Each row below holds a small network's activations on one input, seen along a few directions.
Each table varies a few parts of the input and shows all the possible inputs, shuffled.
A made-up example of a description, with smaller parts first: line(4) and (point or ring(9) or (values(2) and ring(8))).
Shared parts are said once, and a part with two or three values counts as separate values.
In the rows, zero is written as 128.

Other details of the inputs vary at random and push rows far along two fixed directions, the same in every table; ignore that.

Rows:
r1: [160  83  22 114 136 104 156 170 194 190  76  39  48 156 205]
r2: [ 95 106 142  78 112  70  85 155  94 158 178  81 110 155  93]
r3: [ 47 157 151 105 135  47  90 158 105 129 159 133 103 138 145]
r4: [ 65 165 177 135 164 142  90 107  92 107 171 148 188 104  83]
r5: [199  62  52 135 117 185 129 134 211 106  82 189 131 188 112]
r6: [224  93  52 158 154 191 175 144 178 147  53  96  98 129 180]
r7: [174 136  94 143 149 134 162 135 158 124  53 124 114 110 156]
r8: [ 94 169 178 189 125  87 140  65  99  86 115 222 160  80  86]
r9: [ 55 122 129 155 113  33 121  99 133 156 147 137  92 120 127]
r10: [206 136 148 139 127 187 167 120 173 130  99  70 116 104 143]
r11: [ 51 147 166 151 127  93  78 124  68 126 182 162 138 102  86]
r12: [166  97  69  64  84  73 118 186 118 159 126  75  37 185 173]
r13: [ 63 163 197  77 139  53  94 122  95 115 181 126 146 138 111]
r14: [ 20 131 168 110 132  51 110 178  83 144 173 142 109 137 138]
r15: [ 16 138 191  89 146  52 107 170  88 138 185 122 132 139 126]
r16: [ 33 104 138 125 116  60  86 100 190 119 160 210 151 159  80]
r17: [195 146 147 137 147 223 130  73 118  92 139 151 191 131 120]
r18: [169 115  97 140 116 172 126 100 187  70  79 238 181 156  80]
r19: [ 76 151 197 182 159 121 167 107 103 110 107 193 185  69 101]
r20: [ 79 164 221 164 162 130 168 117 117 105 112 160 188  52 103]
r21: [175 150 127 149 160 228 130  92 127  92 126 148 178 125 141]
r22: [153 124  48 124 129 170 122 128 144 145 119  96 104 152 184]
r23: [196  58  52 122 109 187 154 161 191 107  65 192 147 186 108]
r24: [121 103  76 100 142  83 145 176 199 185  97  17  55 132 197]
r25: [117 157 167 174 168 163 136 107 134 115  98 121 179  48  93]
r26: [197 170 166 169 132 230 155  84 141 104  93 114 184  60  82]
r27: [181 123  60 107 104 136 127 165 116 129 106 112  74 161 176]
r28: [187 158 138 142 148 242 122  75  99  88 130 150 218 109  81]
r29: [106 115 115 181 123  97 130 117 112 138 114 153 119 101  88]
r30: [ 63 146 179 154 127  94  90 111  87 119 187 173 127 113 122]
r31: [191 144 148 157  95 226 160  84  67  86 124 208 185 110 100]
r32: [227 125  82 117 100 225 138  64 128 113 126 118 159 148 137]
r33: [192  88  30  55 118 143 124 161 163 172 129  18  74 200 199]
r34: [133  72  40  78 131  75 110 230 155 189 128  31  14 199 214]
r35: [ 28  67 116 100 118  15  69 183 179 147 154 159 105 178  67]
r36: [186 174 142 160 157 194 173 102 156  88  56 138 171  66 136]
r37: [ 43 119 179 161 117  32 148 135  94 139 140 179 114 109 101]
r38: [102  90 113 152 123  47 131 143 140 157 126 124  63 137 142]
r39: [139 122 130  65 103  75 113 153 107 137 150  92  96 168 135]
r40: [192 152 112 158  92 219 130  39 102 101 139 173 167 113 119]
r41: [176 142 149 112 138 213 158 114  96  97 127 151 195 138 119]
r42: [150 139 184 132 119 161 112  69  93 101 172 163 176 127  98]
r43: [ 62 166 166 164 152 141  86 103  82 109 164 172 177  88  83]
r44: [181 186 132 141 153 227 134  80 113  66 104 173 199 114 129]
r45: [ 45 138 136 126 110  60  90 117 104 150 187 123  94 128 146]
r46: [239  81  69  76  97 195 172 172 109 139 103  85 110 185 157]
r47: [ 75 120 168 129 161  58 131 165 168 159 128  71  86  99 154]
r48: [ 58 129 170 117 101  61  80 130  70 147 192 131 116 116  79]
r49: [ 45 156 206 114 115  33 119 122 161 166 172  59  95  97 128]
r50: [160 166 111 147 150 229 125  59 131  95 130 146 192 120 141]
r51: [ 77 159 207  95 121  31 130 155 148 144 143  72  90 100 125]
r52: [ 68 133 196 131 106  66  92 105  86 133 200 158 114 122 104]
r53: [242 106  89 100 108 190 203 191 172 155  63  35  84 139 170]
r54: [150  63  26 101 143  75 140 229 171 203  72  14  32 157 177]
r55: [197 115  75 140 109 214 164 151  92 116  98 154 127 142 159]
Description of these inputs: values(5) and (point or line(4) or ring(6)).
Question: Changing only the values(5) part turns r7 into r6. The same change can be made to r51. Which row results?
Answer: r10
Question: Changing only the values(5) part turns r52 into r12. The same change can be made to r21. Which row results?
Answer: r44
Question: List by row number the other rows that have the values(5) part in common with r46.
Answer: r14, r15, r19, r20, r23, r31, r37, r41, r53, r55
Question: List by row number the other rows that have the values(5) part in common with r43.
Answer: r2, r4, r11, r25, r26, r28, r29, r35, r48, r54
Question: Change only the line(4) part in r1. List by row number the other rows that result.
Answer: r9, r24, r49

Rows:
r56: [167 107  75 121 116 138 148 160 135 132  92 118  99 153 141]
r57: [125 115 125 107 113  99 117 158 100 143 144 110  96 150 131]
r58: [ 93 140 158 144 128 101 140 130 113 127 126 147 133 108 115]
r59: [154 156 123 180 147 201 142  82 131  97 105 168 174  97 125]
r60: [114 129 146 115 130 100 146 159 146 143 117  99 113 120 129]
r61: [ 69 143 183 132 134  68 121 121 141 138 152 124 131  92 104]
r62: [133 133 151 105 124 107 132 160 125 145 139  81 114 125 131]
r63: [146 156 167 158 120 167 140  74  96 101 135 167 163  95 115]
r64: [198 121  86 133 138 213 149 118 141  93  88 169 170 144 125]
r65: [ 87 150 150 131 142 125 113 115  94 136 156 128 144 114 129]
r66: [ 85 128 136 122 140  86 119 147 113 124 130 147 122 136 128]
r67: [114 135 167 105 120  88 129 136 128 145 149  91 111 120 133]
r68: [ 60 143 158 120 126  79  90 112 102 132 179 138 120 127 127]
r69: [ 69 118 166 114 121  61 107 133 127 123 154 153 129 135  93]
r70: [168 137 111 142 142 176 145 120 164 130 101 114 140 109 139]
r71: [176  91  75 105 119 153 141 169 154 127  95 121 114 170 141]
r72: [156 146 106 171 140 201 131  83 132  94 106 177 170 111 121]
r73: [ 94 103 135 115 116  75 112 140 139 134 142 132 113 152 110]
r74: [153 100  56 121 127 132 127 153 151 148 107 102  84 155 158]
r75: [203 125  75 163 125 213 143  93 141 106  86 158 148 121 128]
r76: [164  91  75  91 118 150 127 167 126 133 129  95 110 173 142]
r77: [152 148 140 178 127 176 144  74 116  97 115 192 172 104  95]
r78: [ 67 143 172 123 137  78 109 143  84 144 169 122 129 114 124]
r79: [ 56 140 156 120 135  85  87 126  88 138 172 134 126 128 120]
r80: [104 114 151 107 110 105 110 140 106 120 164 134 126 145 105]
r81: [ 88 104 125 114 122  79  99 133 145 133 143 128 116 148 114]
r82: [ 74 144 188 134 134  70 128 127 137 137 150 125 130  97 104]
r83: [ 90 124 138 124 128  83 119 156 114 133 130 145 116 131 128]
r84: [ 93 126 144 141 127  84 126 125 127 141 136 127 114 110 122]
r85: [160 159 132 155 134 196 131  75 111 105 128 154 167  99 138]
r86: [115 133 145 125 137 105 127 129 155 146 124 104 125 112 128]
r87: [152 137 117 153 142 194 120  86 147  96 114 177 178 128 111]
r88: [107 123 138 142 127  93 139 132 127 143 129 125 109 121 127]
r89: [109 107 125 122 118  97 115 127 143 127 138 135 124 147 108]
r90: [139 132 132 106 136 133 135 158 123 148 132  82 129 124 139]
r91: [ 66 142 169 115 125  99  92  99 117 108 185 153 153 134 103]
r92: [168 103  71 114 140 135 151 181 140 150  86  94  85 151 178]
r93: [169  85  70 100 111 135 141 175 155 138  99 108  96 174 141]
r94: [120 139 138 105 135 115 122 133 142 148 146  83 117 126 150]
r95: [148 156 141 153 118 164 124  69 104  99 135 169 161 118 118]
r96: [107 155 175 135 156 130 138 123 129 112 120 139 158 100 119]
r97: [182 106  86 111 113 140 140 174 117 153 110  77  81 150 164]
r98: [127 112 140 105 108 109 118 127 125 126 153 128 121 157 119]
r99: [104 123 128 140 133  98 123 125 132 146 126 120 109 119 134]
r100: [105 119 128 126 133  93 137 165 123 144 118 118 103 132 147]
r101: [143 143 134 139 134 200 119  84 111  90 141 172 191 124 101]
r102: [161 115  87 116 146 148 136 156 175 149  96  72 100 138 164]
r103: [197 122  80 153 128 221 137  97 157 102  96 160 165 137 121]
r104: [167 124  93  97 141 156 132 160 143 158 116  62 108 139 161]
r105: [173  97  77 116 118 126 154 171 147 154  89  90  79 143 162]
r106: [112 158 183 147 145 139 140 115 127 110 120 152 169  89 109]
r107: [121 173 184 139 130 136 126  79 122 116 145 140 166  94 117]
r108: [176 118  72 107 112 133 143 140 135 151 115  79  81 152 177]
r109: [174 100  72  92 106 140 129 137 148 131 125  97  97 180 150]
r110: [111 135 157 129 108 109 121 107 100 117 157 146 124 129 116]
r111: [134 114 103 112 123 132 118 155 100 141 132 108 109 148 141]
r112: [ 95 127 160 113 129  79 137 149 142 141 129 102 112 110 121]
r113: [162 139 123 171 125 178 134  82 125 101 107 177 161 104 105]
r114: [127 155 145 178 144 173 137  75 124 106 123 173 169  90 114]
r115: [ 95 119 138 126 120  77 123 140 118 133 132 140 108 128 117]
Question: Changing only one part turns r88 into r82. The same change can be made to r97. Which row results?
Answer: r62
Question: Changing only one part turns r87 into r59. The same change can be made to r109. Which row results?
Answer: r108
Question: Describe the family of inputs behind these rows.
Answer: line(4) and (ring(6) or line(9))
Question: Change only the ring(6) part in r95. List by row number the other rows that result.
Answer: r57, r68, r79, r110, r111
Question: A walk changes only the line(9) part. It starts at r87 and steps to r103. List the rest of the walk in order.
Answer: r81, r89, r73, r69, r93, r71, r64
Question: Change only the ring(6) part in r109. List by row number the other rows that result.
Answer: r76, r80, r91, r98, r101
